A small network was trained on invented records. Each row is its activation on one of them, seen along a few directions.
After each row come some of the record's fields: SATEG, BETUP, MENI, NOP, ZUZO, LUD.
Not every record has every field; a missing one is written missing.
The largest differences between rows may come from other fields.
In the rows, 500 means zero.
Strong random noise was added to every row along 18 fixed directions; ignore it. To show where, here is one row again and again, with new noise each time:
[507 381 548 433 442 359 404 462 490 421 584 444 342 619 426 500 422 449
 381 655 363 497 519 663 459 465 337 542 489 547 547 502 419 585 585 263
 541 502 537]
[531 402 466 539 397 534 558 361 506 518 364 503 543 525 344 435 562 515
 443 450 650 375 579 529 441 386 332 527 501 470 569 716 561 527 502 620
 418 700 379]
[374 427 434 517 491 485 482 476 380 489 318 310 535 363 538 266 306 468
 660 333 566 438 521 558 597 492 458 539 280 520 614 507 664 420 567 437
 466 537 480]
[546 759 456 593 484 434 467 401 510 670 319 480 614 407 733 675 269 474
 725 376 724 579 642 426 589 416 586 656 140 602 529 499 617 546 495 662
 365 488 332]
[641 624 490 433 486 551 402 410 500 681 478 393 456 496 575 419 310 509
 493 645 722 559 527 549 504 446 539 531 486 533 505 301 553 407 483 592
 620 651 423]
[414 338 476 455 563 537 498 532 507 597 469 361 450 595 399 473 469 437
 434 478 486 542 458 620 590 517 587 502 518 473 463 595 578 323 636 350
 452 546 470]
[488 566 574 540 483 374 438 556 594 533 592 598 519 568 445 725 467 412
 518 473 477 603 548 467 546 406 658 423 576 543 401 601 522 570 535 356
 364 347 435]
[410 447 441 491 426 718 423 444 391 454 572 319 427 298 375 199 407 459
 426 505 553 383 557 451 596 447 524 405 513 637 660 348 622 258 556 607
 662 575 452]
[449 487 541 405 654 337 605 642 408 504 321 545 580 373 661 378 282 455
 709 307 448 563 565 598 669 721 526 393 525 477 496 473 509 633 370 261
 467 360 570]
[517 389 425 517 528 554 617 474 602 461 436 400 346 391 352 254 538 476
 340 424 563 519 504 498 553 563 446 477 590 436 604 436 412 362 425 486
 586 638 602]
[338 347 456 336 457 356 500 498 500 500 430 492 439 527 546 467 656 476
 333 576 504 572 500 372 529 576 705 537 508 548 511 380 616 517 475 312
 610 495 536]
[505 491 519 504 512 642 532 477 547 498 497 553 449 468 448 540 441 409
 497 425 459 461 524 463 556 516 466 469 474 493 463 578 402 476 531 540
 465 527 481]
[630 532 492 530 449 660 593 405 501 497 340 519 697 351 368 489 462 525
 739 533 715 421 491 489 527 450 427 569 197 417 551 496 616 445 441 748
 462 490 429]
[406 456 533 495 438 541 482 620 591 537 519 608 476 448 549 536 528 508
 569 387 505 465 515 495 565 508 454 359 463 445 517 745 454 558 609 563
 344 650 475]
[459 504 524 432 454 603 375 634 530 421 642 535 462 531 387 485 689 529
 289 772 466 500 412 442 462 474 701 432 609 458 459 414 446 480 533 537
 684 445 576]
[615 525 446 444 577 672 669 404 490 624 455 368 457 549 613 519 372 473
 711 501 544 437 379 433 493 594 323 608 356 626 469 349 546 305 523 568
 495 453 421]
[590 600 509 516 613 503 551 531 485 465 459 586 516 497 585 568 544 559
 520 551 455 516 466 441 440 582 467 507 569 543 479 461 384 577 427 582
 573 371 542]
[574 441 495 471 440 428 694 400 686 457 385 548 460 532 430 496 525 373
 439 447 547 619 465 390 500 526 503 588 464 369 422 386 413 562 326 283
 485 518 580]
[510 687 417 695 629 603 537 530 520 561 545 550 446 498 517 592 563 526
 231 505 453 588 632 505 562 554 547 518 653 528 589 584 286 441 445 697
 569 433 472]
[367 543 532 576 315 605 523 614 517 436 735 441 565 586 392 487 404 329
 597 463 396 432 422 424 558 357 531 378 534 527 418 507 600 427 563 257
 360 277 402]

[633 518 525 325 499 528 633 573 552 501 542 510 497 485 279 519 539 444
 435 602 617 362 560 513 548 557 590 489 545 564 427 446 528 537 361 548
 540 408 469]	SATEG=vovu BETUP=missing MENI=missing NOP=nopov ZUZO=sepo LUD=met
[505 455 503 389 496 360 388 463 518 525 372 532 452 485 440 573 593 508
 518 550 647 430 509 378 444 478 665 566 421 528 446 474 631 583 508 541
 527 470 519]	SATEG=nila BETUP=missing MENI=missing NOP=nopov ZUZO=tus LUD=gefe
[477 581 438 681 642 584 598 428 531 504 432 530 502 381 357 577 539 460
 534 218 549 457 613 367 589 487 539 515 488 577 522 678 497 357 480 706
 391 378 421]	SATEG=nila BETUP=rago MENI=rim NOP=gipu ZUZO=tus LUD=met
[474 356 536 336 525 349 776 722 594 376 489 484 589 400 526 652 699 534
 559 436 378 570 571 508 692 705 631 490 338 729 548 521 571 586 464 361
 357 387 517]	SATEG=nila BETUP=missing MENI=missing NOP=keluf ZUZO=tus LUD=gefe
[625 489 495 384 521 332 588 545 609 616 369 422 490 630 395 580 374 393
 602 520 632 537 516 621 549 528 548 611 422 430 388 466 549 534 433 303
 395 429 501]	SATEG=missing BETUP=missing MENI=missing NOP=nopov ZUZO=tus LUD=gefe
[622 597 498 601 526 563 348 371 493 496 551 476 415 484 325 493 451 512
 456 571 587 441 460 470 363 365 494 504 601 494 473 452 467 409 504 668
 591 468 511]	SATEG=nila BETUP=missing MENI=missing NOP=keluf ZUZO=tus LUD=gefe
[626 509 455 497 642 597 630 461 628 640 394 528 386 447 517 450 468 495
 436 441 601 600 520 553 554 667 478 535 534 356 513 428 321 403 374 593
 558 677 586]	SATEG=vovu BETUP=missing MENI=missing NOP=gipu ZUZO=tus LUD=gefe
[431 419 483 449 508 403 542 432 567 462 488 514 357 427 590 547 668 490
 423 319 486 484 538 192 463 519 626 453 662 779 488 420 562 511 488 510
 504 556 499]	SATEG=nila BETUP=missing MENI=missing NOP=keluf ZUZO=tus LUD=gefe
[665 566 507 700 570 459 448 642 580 296 504 359 570 338 335 342 649 706
 558 488 582 552 363 597 410 354 508 434 553 465 594 522 466 436 522 663
 514 508 644]	SATEG=vovu BETUP=rago MENI=kogo NOP=keluf ZUZO=tus LUD=gefe
[457 389 609 315 486 495 427 410 427 613 555 760 569 561 777 781 567 568
 599 713 376 628 502 504 494 659 462 480 393 493 493 463 501 600 559 507
 558 535 449]	SATEG=nila BETUP=missing MENI=missing NOP=nopov ZUZO=tus LUD=gefe
[592 498 594 552 477 490 477 468 399 481 483 454 778 413 534 477 365 572
 562 511 517 693 536 729 557 406 606 479 444 499 497 509 591 537 500 443
 467 595 467]	SATEG=nila BETUP=pupus MENI=rim NOP=keluf ZUZO=tus LUD=gefe
[549 579 484 570 477 712 551 350 508 644 615 571 547 519 457 542 335 377
 515 586 498 633 501 495 590 511 495 481 497 339 493 330 492 292 404 483
 544 410 431]	SATEG=vovu BETUP=rago MENI=kogo NOP=keluf ZUZO=tus LUD=met
[527 530 407 704 600 493 465 393 527 542 502 399 430 592 495 538 590 560
 316 540 490 661 434 482 394 444 523 640 584 458 529 457 439 348 527 542
 587 493 529]	SATEG=nila BETUP=missing MENI=missing NOP=nopov ZUZO=sepo LUD=met
[360 499 450 579 464 489 619 469 460 538 446 559 661 438 521 441 539 454
 481 324 515 591 565 380 588 544 650 414 652 454 523 502 624 467 362 394
 462 421 439]	SATEG=nila BETUP=missing MENI=missing NOP=nopov ZUZO=tus LUD=gefe
[536 385 482 507 601 444 599 503 464 667 505 516 596 563 568 546 573 634
 555 482 506 647 460 597 503 573 450 378 744 545 528 610 618 395 536 451
 411 579 414]	SATEG=bol BETUP=pupus MENI=rim NOP=nopov ZUZO=tus LUD=gefe
[361 463 457 416 454 598 534 433 558 575 399 593 432 430 527 507 537 379
 517 282 593 410 512 235 567 545 628 464 416 476 405 565 530 483 496 565
 444 623 480]	SATEG=vovu BETUP=missing MENI=missing NOP=gipu ZUZO=tus LUD=gefe
[469 333 459 539 643 591 573 458 400 431 383 457 563 587 499 575 659 558
 479 524 334 501 362 526 406 598 487 666 431 458 466 558 465 421 563 510
 564 409 588]	SATEG=missing BETUP=missing MENI=missing NOP=nopov ZUZO=sepo LUD=gefe
[675 536 585 441 649 559 528 416 537 458 430 463 545 505 615 654 513 517
 474 429 436 634 461 417 454 475 628 566 506 685 302 457 413 529 542 543
 529 607 495]	SATEG=nila BETUP=pupus MENI=rim NOP=keluf ZUZO=sepo LUD=met
[673 410 452 530 804 433 535 541 575 570 393 328 301 500 517 441 569 661
 453 436 544 546 416 645 439 628 438 555 652 582 548 520 378 335 551 649
 552 646 623]	SATEG=missing BETUP=missing MENI=missing NOP=keluf ZUZO=sepo LUD=met
[481 726 517 527 494 543 425 449 383 641 604 621 490 481 691 519 254 417
 327 494 465 537 754 583 622 546 524 452 648 558 535 479 359 604 380 538
 570 576 376]	SATEG=vovu BETUP=rago MENI=rim NOP=gipu ZUZO=sepo LUD=met
[614 508 518 437 487 533 732 663 474 527 510 410 680 609 641 430 584 631
 504 528 521 533 437 598 470 565 455 442 723 596 464 488 531 535 409 470
 433 610 424]	SATEG=nila BETUP=rago MENI=rim NOP=keluf ZUZO=tus LUD=met
[311 393 485 392 402 439 638 494 430 580 403 600 659 579 761 351 532 494
 566 442 501 578 444 454 527 640 468 469 494 307 448 432 628 593 369 249
 498 600 485]	SATEG=nila BETUP=pupus MENI=rim NOP=keluf ZUZO=sepo LUD=met
[505 527 483 514 501 541 449 287 371 588 505 456 481 555 515 383 376 466
 554 532 576 468 455 444 415 456 449 527 595 495 480 341 625 362 455 479
 622 431 434]	SATEG=nila BETUP=rago MENI=kogo NOP=nopov ZUZO=tus LUD=gefe
[516 401 556 418 580 562 386 459 479 506 451 470 400 553 357 422 375 423
 592 467 487 382 376 541 448 454 440 447 524 381 362 558 484 429 616 438
 500 526 537]	SATEG=vovu BETUP=vados MENI=kogo NOP=keluf ZUZO=sepo LUD=met
[579 477 565 387 393 416 672 619 657 407 471 507 571 379 461 446 454 418
 541 431 553 610 606 520 650 532 577 451 432 457 495 416 474 641 333 308
 428 562 534]	SATEG=nila BETUP=rago MENI=kogo NOP=nopov ZUZO=tus LUD=met
[475 364 482 412 513 404 549 373 437 448 388 503 548 457 531 485 588 528
 327 571 443 644 639 520 571 594 589 580 454 559 624 352 548 532 416 408
 646 546 506]	SATEG=vovu BETUP=pupus MENI=kogo NOP=keluf ZUZO=tus LUD=gefe
[505 664 519 642 616 371 393 619 478 453 486 491 452 430 657 344 372 576
 668 353 500 474 390 533 407 499 405 394 607 426 469 531 404 582 480 479
 508 423 636]	SATEG=nila BETUP=rago MENI=kogo NOP=keluf ZUZO=sepo LUD=met
[528 545 464 624 471 376 485 536 467 386 652 239 398 536 416 311 404 511
 433 579 422 489 543 673 495 437 292 555 507 611 682 382 498 425 512 352
 559 366 511]	SATEG=nila BETUP=missing MENI=missing NOP=nopov ZUZO=sepo LUD=met
[581 538 433 554 441 635 565 415 620 547 473 455 432 514 371 365 472 418
 258 514 602 577 565 523 546 466 524 542 571 314 513 408 372 384 400 517
 588 672 519]	SATEG=vovu BETUP=pupus MENI=kogo NOP=nopov ZUZO=tus LUD=gefe
[564 586 590 425 422 460 490 705 596 470 534 470 658 389 569 436 520 585
 680 554 654 642 379 466 527 441 756 394 457 482 418 341 627 540 472 464
 476 525 554]	SATEG=nila BETUP=rago MENI=rim NOP=tisen ZUZO=tus LUD=gefe
[598 566 437 551 644 398 542 226 457 671 372 546 564 478 479 630 507 536
 530 486 669 616 577 385 480 482 565 589 544 606 523 424 666 384 400 612
 536 394 375]	SATEG=vovu BETUP=rago MENI=rim NOP=gipu ZUZO=sepo LUD=met
[507 459 471 457 533 520 485 509 512 498 417 399 438 523 401 329 522 479
 357 499 574 497 465 530 492 482 590 515 616 405 457 451 468 450 454 463
 602 606 587]	SATEG=bol BETUP=rago MENI=kogo NOP=gipu ZUZO=tus LUD=gefe
[525 539 479 449 579 360 563 524 432 600 635 475 473 618 552 617 570 576
 538 633 502 501 463 468 463 558 470 483 658 730 510 398 648 417 485 444
 526 265 391]	SATEG=nila BETUP=rago MENI=rim NOP=nopov ZUZO=sepo LUD=met
[639 589 529 532 606 445 431 461 486 538 332 504 626 530 517 513 496 583
 435 592 616 650 443 569 419 447 693 588 556 376 390 457 476 554 420 542
 609 554 579]	SATEG=nila BETUP=rago MENI=kogo NOP=gipu ZUZO=sepo LUD=met

Which values does each new row have?
[594 522 425 474 506 268 625 481 605 546 279 436 529 663 487 571 655 556
 472 541 713 496 473 475 408 483 512 748 355 442 454 526 570 604 398 480
 417 470 510]	SATEG=nila BETUP=rago MENI=rim NOP=keluf ZUZO=tus LUD=met
[554 500 526 422 517 692 635 728 512 526 646 492 555 703 644 618 706 635
 513 629 337 418 322 490 399 600 394 408 690 612 408 580 429 492 609 593
 439 517 454]	SATEG=nila BETUP=missing MENI=missing NOP=keluf ZUZO=tus LUD=gefe
[643 768 542 446 543 412 274 545 513 508 549 495 314 317 728 547 367 564
 588 550 625 438 623 405 491 468 552 494 411 778 563 324 437 636 528 787
 614 551 510]	SATEG=vovu BETUP=rago MENI=kogo NOP=nopov ZUZO=tus LUD=gefe
[546 606 478 518 544 376 352 569 542 621 477 408 471 683 516 643 523 578
 425 583 603 548 510 590 453 380 584 574 507 527 463 665 541 500 664 575
 428 548 411]	SATEG=vovu BETUP=rago MENI=kogo NOP=nopov ZUZO=tus LUD=met
[360 536 529 462 393 559 492 491 607 530 572 674 429 410 557 518 459 338
 575 277 505 470 536 207 574 491 601 341 530 489 408 480 513 528 456 450
 426 524 455]	SATEG=vovu BETUP=missing MENI=missing NOP=keluf ZUZO=sepo LUD=met
[365 485 471 512 324 596 494 512 474 450 666 516 500 485 455 345 596 481
 388 529 491 420 455 341 469 437 487 345 687 522 550 460 540 469 486 497
 570 546 463]	SATEG=vovu BETUP=missing MENI=missing NOP=nopov ZUZO=sepo LUD=met
[440 485 458 363 489 447 535 388 540 657 552 579 429 531 546 639 618 455
 446 532 603 553 509 219 522 569 720 488 575 638 416 351 669 386 474 496
 547 424 416]	SATEG=nila BETUP=pupus MENI=rim NOP=nopov ZUZO=tus LUD=gefe
[581 567 470 529 684 451 457 596 556 467 418 456 375 461 581 409 505 624
 673 443 543 456 266 430 326 545 399 485 549 428 434 484 402 476 547 595
 536 466 688]	SATEG=nila BETUP=rago MENI=rim NOP=nopov ZUZO=sepo LUD=met
[423 562 457 568 437 375 428 641 598 583 550 454 430 563 636 380 532 527
 395 455 576 586 513 537 503 464 581 434 668 406 536 494 474 552 466 409
 463 643 536]	SATEG=vovu BETUP=missing MENI=missing NOP=keluf ZUZO=tus LUD=gefe
[541 473 492 420 611 514 504 540 565 622 516 515 454 495 449 606 596 570
 541 512 581 502 545 472 569 551 587 421 564 599 513 521 605 354 570 651
 470 504 415]	SATEG=vovu BETUP=pupus MENI=kogo NOP=keluf ZUZO=tus LUD=gefe
[516 370 567 564 383 485 438 474 573 403 748 526 430 636 614 691 750 671
 449 700 280 571 326 517 303 411 236 504 455 597 568 601 394 530 722 540
 457 652 521]	SATEG=nila BETUP=missing MENI=missing NOP=keluf ZUZO=sepo LUD=met
[522 507 574 590 547 398 385 430 468 483 454 567 631 433 527 598 449 570
 748 405 515 628 346 443 394 380 538 420 502 464 418 595 574 523 582 475
 401 422 558]	SATEG=nila BETUP=rago MENI=rim NOP=gipu ZUZO=tus LUD=met
[548 627 445 612 586 445 397 608 622 578 573 447 313 544 561 558 520 597
 321 585 506 624 514 661 514 537 451 545 500 423 578 588 266 466 582 608
 515 619 587]	SATEG=nila BETUP=rago MENI=rim NOP=nopov ZUZO=tus LUD=gefe
[520 435 533 549 606 498 531 581 619 247 438 494 470 319 246 499 599 458
 486 338 452 472 538 490 585 513 619 497 383 486 488 579 412 504 516 528
 476 425 633]	SATEG=nila BETUP=pupus MENI=rim NOP=nopov ZUZO=tus LUD=gefe
[402 421 424 553 402 611 500 281 444 559 407 435 466 488 591 352 476 477
 356 376 538 491 529 425 478 458 403 573 483 451 546 549 494 441 528 562
 543 801 446]	SATEG=nila BETUP=missing MENI=missing NOP=nopov ZUZO=sepo LUD=met
[546 398 537 545 424 464 611 531 570 387 614 575 582 437 329 522 715 610
 443 603 497 579 541 603 527 491 420 432 510 483 644 577 493 511 445 542
 461 508 501]	SATEG=nila BETUP=rago MENI=rim NOP=keluf ZUZO=tus LUD=gefe
[458 612 461 770 442 329 400 501 417 337 497 493 656 372 374 582 577 591
 611 462 531 453 584 456 443 319 562 558 377 606 668 571 647 559 483 633
 430 199 470]	SATEG=missing BETUP=missing MENI=missing NOP=keluf ZUZO=tus LUD=gefe
